A small network was shown many inputs. Here are its activations along a few directions, one row for each input.
In each table, some parts of the input vary, and every possible input appears once, in random order.
A made-up example of a description, with smaller parts first: values(2) and (point or line(11) or (line(4) and ring(5))).
Shared parts are said once, and a part with two or three values counts as separate values.

Other details of the inputs shift rows strongly along two fixed directions, in all tables alike. That doesn't count.

Table:
R1:  -42  -71  253 -273  -19  -55  -44    7 -327  -64  -42
R2:  115   22  158  122 -127   73   50   41 -132  -10   30
R3:  -10   24  153  177 -108  -15  198  -27 -137  239 -177
R4:  -47 -207  -98 -212 -174 -135  -49   36 -317 -543  -63
R5: -178 -150 -103 -270  -39 -122  -70  -52 -295 -130 -283
R6: -168 -108  -21  -94 -180 -245   87  -62 -215 -168 -186
R7:   -1 -113  299 -103 -130 -101   87   26 -332 -145  -78
R8:  -17 -216  430 -174   58   54  -84   37 -293  174 -149
R9:  210  502  141  466 -112  288  118  -14  336  367  432
R10: -112 -182 -473 -310 -165 -135 -243  -14 -200 -880   50
R11:   -4  -69   84   58   90  -45  191   45  -54  292 -139
R12:  103   31  440  -11   88  204   63   88 -175  391  -55
R13:  193  280 -165  500 -246  200  -75  -22  386   46  446
R14:   11  333 -323  507 -180  165  -51 -135  448  203  294
R15: -121 -173 -483 -400 -137 -162 -327  -21 -188 -823   86
R16: 196 -15 312 -59 374  93  31 120 102 104 -97
R17:   -7   75  278   12   22   41  192  -74 -163  510 -148
R18:  -94  -40  638 -138   81  -62  257  -67 -422  608 -355
R19:  102  314  242  427  -18  219  115 -125  216  810  124
R20:   68  243 -179  499   -8  112   11   -8  472  440  249
R21:   51  -36  159  -36  344    2  138   33  149  215 -255
R22:  -39 -286 -158 -298   38 -172 -127  120 -236 -475  -58
R23:  89 -24 102  34  86  24 -36 141 -54  30  18
R24:  -11  -40  100   89   95  -47  122   55  -39  300 -178
R25:  166  219 -417  389  -78  151 -226   57  526  -65  517
R26:  -72   66    3   96  -78   10   70  -69  -70   95 -141
R27:  -88 -133  279  -30  -89 -116  264  -42 -341  185 -311
R28:  138  315 -571  292 -214  179 -342  -87  505 -225  605
R29:   79 -163  509 -293  375  -49  117  123  -96   37 -196
R30:   40  282 -164  401  -99  231  -17  -61  470  453  245
R31:   90  325 -553  404 -231  204 -278  -70  489 -320  566
R32:  -96 -168  -14 -314  285 -198   84   13   47 -181 -236
R33:  -90    9   -8  -21  -23   56   32    0   10  185 -130
R34: -143  -57  -81  -90  -59  -97   92  -87 -219 -106 -183
R35: -182 -128  106 -233  -20 -106   72  -24 -178   82 -213
R36: -143 -187   88 -158   49 -223  113   26 -173   66 -216
R37: -146  -36  490  -59   21  -77  262  -77 -392  369 -335
R38:   85   54  139  -30  -30  104  -90    9 -116   55   49
R39:  -84 -237 -144 -397  -37  -51 -154   63 -250 -463  -48
R40: -232 -220 -498 -385  -96 -184 -135  -33 -115 -500 -125
R41:  182  102  837  160  123  207  252   35 -361  685 -163
R42:  -31 -182   80 -197   55 -150  -52  117 -186 -229   -3
R43:   90  181 -684  270   94   72 -164  -64  849 -214  349
R44:  211  204 -532  240  128  164 -268   11  791 -344  509
R45:  -13 -281 -449 -461  232 -199 -246   63   79 -916    4
R46: -156 -287 -599 -443  207 -276 -121   -9  128 -777 -155
R47:  -40 -122  252 -291   14   -9  -13   71 -261  -53  -55
R48:  151  351  146  638 -162  181  196  -95  332  694  198
Each input here is: values(2) and line(4) and (point or line(5)).
Changing only the line(4) part turns R35 into R33. The same change can be made to R18. Which row results?
Answer: R5
Changing only the line(4) part turns R2 into R4. The same change can be made to R23. Which row results?
Answer: R22
Which other rows does R8 become when the values(2) part takes its other values? List them by row number.
Answer: R30

Table:
R49:   25 -165  -14 -314  151  -33 -122   15   38 -400   -2
R50: -124 -255  277 -413  -11 -159  109   80 -500 -271 -284
R51:  -33   57 -469   42 -171  -68  -86   23  150 -581  146
R52:  -15  -23 -433   34  -91 -148 -192   35  221 -507  190
R53:  -89 -156 -203 -126 -109 -133   75   38 -121 -316 -123
R54:    9  338   60  351 -102   89  196 -155  150  505   92
R55: -149 -403  345 -256   87 -143   -5   34 -494  112 -353
R56: -211 -269  285 -311  -59 -100   22  -80 -545  131 -463
R57: -106 -143  -63 -217  -53  -57 -211   33 -144 -281   77
R58:  -77    9 -568   61 -257 -125 -101 -120   77 -436  163
R59: -125 -433  177 -331   68 -298   41   66 -401 -139 -364
R60:  -46 -142  -50 -232  -33 -160  -79   68  -74 -318   51
R61:  253  311 -128  383  123  247  -45  -13  637   69  352
R62: 190 117 413 -18 268 172 116 127 -16 399  42
R63:   85  387 -263  411  -67   96   67  -31  617  337  326
R64: 108 203 133 181 207 162 120 -58 420 412  26
R65: -121 -342  447 -223  114 -122  -71   34 -516   23 -329
R66: -206  -29 -570  -49 -116  -88 -260  -80  215 -345  145
R67:  128  132  706  115  -60  261  172   22 -301  710  -60
R68: 225 237 158 262 244 200  54 105 232 331 145
R69:    1  152  581  157   85   92  427   11 -129  742 -263
R70:  128   99  694  238  -19  224  158   -6 -305  690 -165
R71:  231  318 -302  352  115  226   15   89  544  238  345
R72:  135  399 -317  294  137  200   13   10  588  279  285
R73:  -82  -38  -89 -162 -164 -116  -57  -83 -246 -334   50
R74:   35 -102 -482  -70   64  -28 -161  -22  365 -474  119
R75:  -86 -182 -211 -122 -220  -36 -120  -39 -213 -219  -96
R76:  -81  -74 -114  -37 -130 -156  -73 -103 -247 -359  -52
Changing only one part turns R55 into R66. The same change can be made to R75. Which row results?
Answer: R56
What do these inputs look like to the network?
Answer: line(4) and (values(2) or ring(5))
Which other rows does R54 become when the line(4) part takes its other values? List them by row number.
Answer: R58, R73, R76
List by row number the other rows that have the line(4) part in common with R61.
Answer: R51, R52, R65, R68, R70, R76
